These are the activations of a small neural network, seen along a few directions. Each row is one input.
Each table varies a few parts of the input and shows all the possible inputs, shuffled.
A made-up example of a description, with smaller parts first: one of 5 places around a ring, together with either a single point or one of 11 places around a ring or (one of 2 separate values, together with one of 6 places along a line).
Shared parts are said once, and a part with two or three values counts as separate values.
In the rows, zero is written as 128.

Rows:
R1: [189 107  98  55  75 102 129 139 145 155  88 155 203 215 181 175 117  78
 178 189]
R2: [129 151 149 148 149 154 134 135 112 124 119 120 120  95 127 106 135 125
 112 151]
R3: [197 113  72  62  73  98 139 125 156 140 111 166 203 238 164 165 117  91
 166 184]
R4: [ 88  93 127 122 108 102 102 126 136 110 112 108  97 113 119 164 128 138
 142  71]
R5: [109 130 130 141 151 127 131 127 121 120 151 125 112 126 120 106 116 138
 115 107]
R6: [ 91 107 135 134 129 116 123 124 119 117 116 118 111 109 111 147 130 135
 129 100]
R7: [106 124 148 139 141 128 126 134 110 117 124 116 114 104 138 119 115 133
 124 124]
R8: [149 169 156 164 154 175 142 137 108 148 133 116 125  73 150 100 142 139
 119 169]
R9: [ 95 100 114 122 108  95 105 117 149 107 138 117  99 128  95 147 128 141
 131  59]
R10: [154 172 148 168 160 172 143 129 122 154 154 129 128  92 131  85 141 148
 102 155]
R11: [ 94 116 120 134 134 115 127 114 133 115 146 130 106 130  90 132 132 140
 122  91]
R12: [134 154 137 148 155 152 135 127 125 129 144 135 119 113 111  90 135 132
  97 137]
Q: The inputs of R9 and R4 match in every part but one. If R10 is changed in the same way as R9 into R4, which row does it become?
A: R8
Q: What is each input in this table made of?
A: one of 2 separate values, together with either a single point or one of 5 places along a line
Q: Change only the choice among 2 separate values in R3. List by row number the other rows that result.
A: R1

Rows:
R13: [182 116  98  73  74 119 134 128 147 146  74 154 189 184 145 186 150  85
 166 191]
R14: [136 160 140 159 160 164 143 128 116 134 149 131 118 105 136  93 131 146
 107 153]
R15: [197 109  74  71  61  92 118 123 177 157 134 150 184 217 168 171 121 116
 176 136]
R16: [ 80 117 119 135 134 110 113 114 141  96 154 121  79 118  71 122 134 140
 113  62]
R17: [ 85 117 149 158 136 127 123 129 106 106 116  96  93  70 125 138 128 150
 128  99]
R18: [144  86 102  53  96  81 133 142 121 119  89 152 188 229 179 162  84  73
 167 174]
R19: [ 78 110 140 150 146 122 121 122 122 126 140 114  93  98 102 135 130 152
 121  71]
R20: [ 97 122 180 151 132 142 102 145 108 125  89  91  93  43 147 137 133 137
 128 114]
R21: [133 148 114 147 152 136 137 116 141 116 162 148 121 144  82  82 132 139
  80 111]
R22: [147 169 159 158 162 171 138 144 106 147 133 111 124  78 152  92 133 128
 119 161]
R23: [129 152 134 153 156 143 146 117 124 136 168 141 127 123 100  89 131 142
 103 136]
Q: What is each input in this table made of?
A: either one of 3 separate values or (one of 2 separate values, together with one of 4 places along a line)

Rows:
R24: [150 138 114 122 125 128 134 128 137 132 139 138 144 152 133 120 123 130
 127 137]
R25: [ 70 165 178 203 211 172 142 129  86 108 166 108  66  42  90  51 126 161
  66 107]
R26: [104 104 113 122 112 104 122 121 131 109 119 124 120 141 121 150 122 128
 137 100]
R27: [118 108 136 120 121 114 123 134 122 138 121 124 129 127 142 146 120 126
 146 116]
R28: [119 111 110 112 118 104 122 118 142 122 138 141 129 161 102 130 125 127
 122 101]
R29: [103 105 143 117 115 125 112 138 116 118  83 111 116 102 141 165 132 119
 152 124]
R30: [ 82 152 163 202 165 160 115 118 125 123 162  93  53  21  79  98 157 184
  90  60]
R31: [151 137 145 126 124 139 130 140 117 136 100 120 146 113 153 130 132 112
 136 163]
R32: [147 137 105 118 129 123 135 121 148 134 151 147 144 169 104 115 132 121
 121 129]
R33: [138 129 139 120 116 134 121 144 118 125  98 115 129 106 158 136 128 111
 139 149]
R34: [158 146 145 134 127 153 138 137 118 147 101 132 151 119 156 129 135 119
 129 183]
R35: [160 147 103 124 133 139 144 118 142 141 155 156 151 168 108 110 137 118
 116 145]
R36: [119 114 148 116 121 126 114 141 118 133  92 113 131 105 151 152 125 116
 140 133]
R37: [134 128 107 110 121 115 125 119 151 122 147 145 126 166 108 122 128 123
 121 116]
R38: [135 128 130 121 120 124 125 133 127 131 126 120 132 131 147 132 118 123
 142 135]
R39: [157 144 126 130 130 146 145 127 124 147 133 140 152 134 148 123 134 127
 134 174]
R40: [105 101 107 114 111  96 124 114 139 102 131 137 122 152  91 147 125 130
 126  96]
R41: [163 146 109 125 134 141 147 125 132 140 142 144 150 152 136 115 131 131
 122 156]
R42: [139 124 116 121 122 119 120 127 138 120 138 132 131 151 136 123 118 130
 128 122]
R43: [101 105 130 119 118 110 124 128 120 121 114 112 120 124 133 163 124 128
 151 111]
R44: [120 110 119 119 120 113 122 127 137 127 129 131 131 148 131 136 118 130
 130 106]
R45: [145 136 131 123 122 133 132 129 126 140 130 131 146 131 146 125 125 123
 139 153]
Q: What is each input in this table made of?
A: either one of 2 separate values or (one of 4 places along a line, together with one of 5 places along a line)
Q: What sort of input is R42?
A: one of 4 places along a line, together with one of 5 places along a line
Q: Change only the place on the line of 4 in R35. List by row number the other rows that result.
A: R34, R39, R41
